A small network was shown many inputs. Here are its activations along a few directions, one row for each input.
Each table varies a few parts of the input and shows all the possible inputs, shuffled.
Descriptions start from the smaller parts, as in this example, which fits no table here: one of 3 separate values, together with either a single point or one of 11 places around a ring or (one of 4 places along a line, together with one of 5 places around a ring).
Shared parts are said once, and a part with two or three values counts as separate values.

Other details of the inputs shift rows strongly along three fixed directions, in all tables alike. That doesn't count.

Rows:
r1: [27,-43,-1,-3,-6,-21,-10,-28,-7,10,-6,5]
r2: [-11,20,5,-3,19,7,7,23,7,-13,-5,11]
r3: [11,2,6,-6,18,20,7,10,-1,-29,-3,0]
r4: [-12,29,1,-2,-13,11,3,17,11,6,8,3]
r5: [25,12,-12,1,-34,34,-10,-5,-12,11,1,-8]
r6: [16,-31,1,-2,17,-11,-5,-14,-24,-15,-4,-3]
r7: [-4,-5,2,2,20,6,-1,4,2,-27,6,4]
r8: [-2,-5,8,6,11,-4,0,17,5,-20,-2,10]
r9: [-17,47,-13,9,-19,20,11,13,15,15,2,2]
r10: [-2,-5,7,2,-3,-16,1,-4,-5,10,2,-5]
r11: [-4,-7,-6,5,-19,-19,0,-23,-11,32,7,-17]
r12: [-42,2,-3,8,11,-32,12,3,12,11,-3,0]
r13: [25,-12,2,-15,5,2,-5,-9,0,-14,-1,9]
r14: [-36,4,5,19,0,-35,10,6,16,20,-1,1]
r15: [-10,-33,9,3,5,-31,-9,-6,-9,9,-1,0]
r16: [20,-14,7,-2,18,3,5,5,-10,-32,-8,2]
r17: [19,-12,12,-5,15,13,-1,4,-10,-20,-4,-1]
r18: [26,-4,2,-4,-35,30,-16,-11,-16,27,1,-13]
r19: [-12,-8,-13,6,-16,-11,-10,-15,-9,26,3,-10]
r20: [-2,15,-1,-4,17,11,6,14,4,-32,8,8]
r21: [17,10,-3,-7,-16,18,3,-2,-10,9,2,-10]
r22: [-29,-6,3,1,15,-31,3,-8,30,5,0,8]
r23: [-2,20,-17,-10,-20,12,-7,0,17,25,-4,3]
r24: [-3,25,-2,-1,10,23,7,8,6,-13,3,0]
Description of these inputs: one of 4 separate values, together with either a single point or one of 5 places along a line.
Changing only the choice among 4 separate values turns r7 into r20. The same change can be made to r17. Which row results?
Answer: r10
Which other rows agree with r1 in the choice among 4 separate values? List them by row number.
Answer: r5, r8, r9, r14, r16
Change only the choice among 4 separate values in r22. List by row number the other rows that result.
Answer: r1, r13, r23

Rows:
r25: [15,-19,5,-3,-14,-8,-5,-10,-16,19,-7,-7]
r26: [12,-21,-9,-6,-2,-13,-4,-24,-13,9,0,-9]
r27: [1,-2,9,-1,22,-4,5,11,14,-27,-1,16]
r28: [-31,-3,3,11,-1,-30,2,-2,22,19,3,7]
r29: [23,-13,6,-4,-9,18,-10,-5,-17,0,-2,-10]
r30: [28,-14,-1,-9,-12,13,-17,-6,-9,4,-5,5]
r31: [-11,-11,5,1,16,-12,0,-1,11,-8,1,5]
r32: [14,8,-12,-6,-27,19,-13,-4,-4,16,0,3]
r33: [-9,26,-3,4,-16,6,8,7,4,15,3,-4]
r34: [-5,2,2,-10,34,-4,8,11,15,-28,-5,13]
r35: [-9,27,3,0,-4,21,7,14,8,1,2,-1]
r36: [-11,21,-8,4,-19,1,3,0,15,18,5,3]
r37: [-21,27,-2,-2,13,-7,11,18,29,-5,-4,17]
r38: [-25,17,-9,2,2,-21,8,3,21,10,0,9]
r39: [15,-21,-5,0,-11,-4,-7,-26,-14,10,5,-12]
r40: [11,14,2,-4,-17,21,0,-1,-7,15,-1,-11]
r41: [12,-22,0,-3,13,-3,-5,-12,-9,-19,5,-1]
r42: [24,19,0,-4,-13,39,-4,16,-9,-13,2,1]
r43: [-8,6,7,2,28,-5,11,10,-1,-29,4,2]
r44: [3,-1,-6,-2,-20,-1,-3,-19,3,32,0,-13]
r45: [-15,27,-6,-6,0,19,0,14,20,3,-1,10]
r46: [-16,18,1,-1,13,5,9,10,22,-9,2,8]
r47: [-10,-5,9,-1,21,-6,0,21,6,-23,-4,12]
r48: [4,-30,8,7,10,-21,-2,-17,-19,-5,5,-11]
r49: [30,-8,6,-13,6,31,-12,10,-18,-24,-6,0]
r50: [13,10,-2,2,-26,18,-2,-1,-11,15,3,-8]
r51: [6,11,-8,-2,-23,23,-10,-1,-15,16,3,-11]
r52: [0,-37,14,7,8,-27,-4,-5,-8,-3,0,-2]
r53: [26,-3,-3,-12,16,18,0,-3,-8,-32,1,0]
r54: [-5,26,-2,2,-4,23,2,12,0,-6,7,-3]
r55: [-34,5,0,10,0,-36,9,-3,26,24,1,3]
r56: [-16,10,3,9,-21,-7,4,1,7,29,2,-5]
r57: [23,-15,7,-7,27,8,-3,9,-2,-49,1,16]
r58: [-2,9,-8,2,-29,-4,0,-7,-9,36,-1,-11]
r59: [-26,-18,-8,20,12,-34,8,-15,6,-1,-7,-1]
r60: [-30,-12,7,6,16,-36,8,-3,5,10,-2,-2]
r61: [-8,-27,4,4,17,-34,1,-15,-17,-1,1,-8]
r62: [3,34,-8,-5,-6,21,8,13,15,-6,1,8]
r63: [12,-26,-9,-4,-11,-4,-14,-23,-17,13,3,-8]
r64: [-10,29,-10,15,1,22,10,17,1,-3,-4,-1]
r65: [16,-16,7,-5,20,7,-7,15,-14,-36,-2,8]
r66: [12,-22,9,2,-8,-13,-1,-11,-13,13,-3,-9]
Changing only one part turns r55 into r66. The same change can be made to r59. Which row results?
Answer: r64
What do these inputs look like to the network?
Answer: one of 2 separate values, together with either a single point or (one of 4 separate values, together with one of 5 places along a line)
Change only the choice among 2 separate values in r38. List by row number the other rows that result.
Answer: r58

Rows:
r67: [-3,23,-9,1,-39,14,9,-12,-1,34,1,-20]
r68: [12,-21,3,3,-5,-1,-7,-23,-26,-1,-5,-7]
r69: [10,7,-11,0,-17,23,2,4,-6,9,-4,-14]
r70: [-13,-10,32,6,19,-25,11,24,5,-12,-4,7]
r71: [1,12,-13,-2,-15,1,-1,3,12,14,-5,5]
r72: [20,11,-1,-7,13,30,1,23,14,-41,4,26]
r73: [-3,25,-8,-3,22,19,6,28,0,-26,0,9]
r74: [27,-17,-4,-1,-27,8,-18,-24,-35,15,9,-14]
r75: [-14,-36,6,15,18,-45,-1,-16,11,2,-4,15]
r76: [-2,32,-10,-13,-21,22,-9,6,23,12,4,3]
r77: [-20,30,-6,8,-17,19,9,1,11,12,-2,-7]
r78: [6,14,-2,3,-5,17,-6,-3,-13,1,-1,-2]
r79: [3,18,26,0,16,28,-1,41,3,-29,-9,16]
r80: [12,-20,-4,0,-32,-2,-12,-28,-26,19,5,-18]
r81: [-7,39,-17,-2,-34,30,5,8,-3,16,-2,-5]
r82: [18,-12,-2,-11,-16,-13,-9,-24,1,23,-3,-8]
r83: [41,-41,36,-10,26,14,-12,25,-26,-56,-2,11]
r84: [31,-34,26,-8,25,5,-6,29,-23,-45,-14,10]
r85: [-38,23,-4,17,6,-13,5,2,10,22,5,0]
r86: [7,21,-10,2,-32,35,-4,-1,-3,18,9,-18]
r87: [26,-32,4,7,5,3,-12,-20,-25,2,-2,-17]
r88: [-41,14,-5,14,7,-17,7,10,18,13,15,-5]
r89: [30,-15,1,-3,-12,-3,-6,-25,-33,11,2,-15]
r90: [-1,28,4,-24,24,21,13,20,24,-24,0,18]
r91: [35,-10,8,-11,21,0,2,-1,3,-34,-4,15]
r92: [2,10,-13,2,-27,2,-6,-7,-20,27,1,-9]
r93: [32,-23,-2,-7,-9,1,-15,-14,-6,-6,2,3]
r94: [1,13,-1,1,15,14,-1,15,-2,-21,12,5]
r95: [11,8,-2,0,-2,4,1,-5,-13,10,4,-8]
r96: [-23,-34,4,20,12,-37,2,-21,-1,13,-1,-15]
r97: [-40,11,-8,10,0,-19,16,8,14,4,-2,-1]
r98: [-40,-2,-4,-8,23,-27,8,11,24,0,-3,13]
r99: [-4,-4,4,-14,23,9,-1,2,11,-15,-5,15]
r100: [-36,-14,-6,1,11,-52,-2,-7,22,14,-6,6]
r101: [19,-2,-10,-2,-1,17,-3,5,-17,0,-3,-9]
r102: [25,-22,3,-3,-17,-6,-2,-30,-30,12,-2,-17]
r103: [-10,-26,11,9,38,-41,12,-5,-3,-14,5,-5]
r104: [-29,-15,1,5,12,-40,-6,-16,22,13,-5,3]
r105: [-22,32,-10,4,-23,19,6,6,12,11,9,-7]
r106: [-12,0,-7,4,7,-15,6,12,19,-3,-4,18]
r107: [-13,23,-6,-15,-15,20,-4,4,16,14,9,8]
r108: [26,-20,0,0,-8,-10,-1,-14,1,8,-2,5]
r109: [2,32,3,-4,17,29,22,21,12,-31,1,1]
r110: [-28,-15,2,13,16,-43,1,-10,25,7,-3,11]
What do these inputs look like to the network?
Answer: one of 4 separate values, together with either a single point or one of 4 places along a line or one of 6 places around a ring
Changing only the choice among 4 separate values turns r100 into r82. The same change can be made to r101. Which row results?
Answer: r103
Change only the choice among 4 separate values in r77. List by row number the other rows that result.
Answer: r67, r97, r105
Which other rows agree with r110 in the choice among 4 separate values? List them by row number.
Answer: r68, r75, r77, r78, r79, r85, r87, r96, r99, r104
Change only the choice among 4 separate values in r107. List by row number the other rows that result.
Answer: r90, r98, r99
Change only the place on the line of 4 in r76. List by row number the other rows that result.
Answer: r72, r93, r107
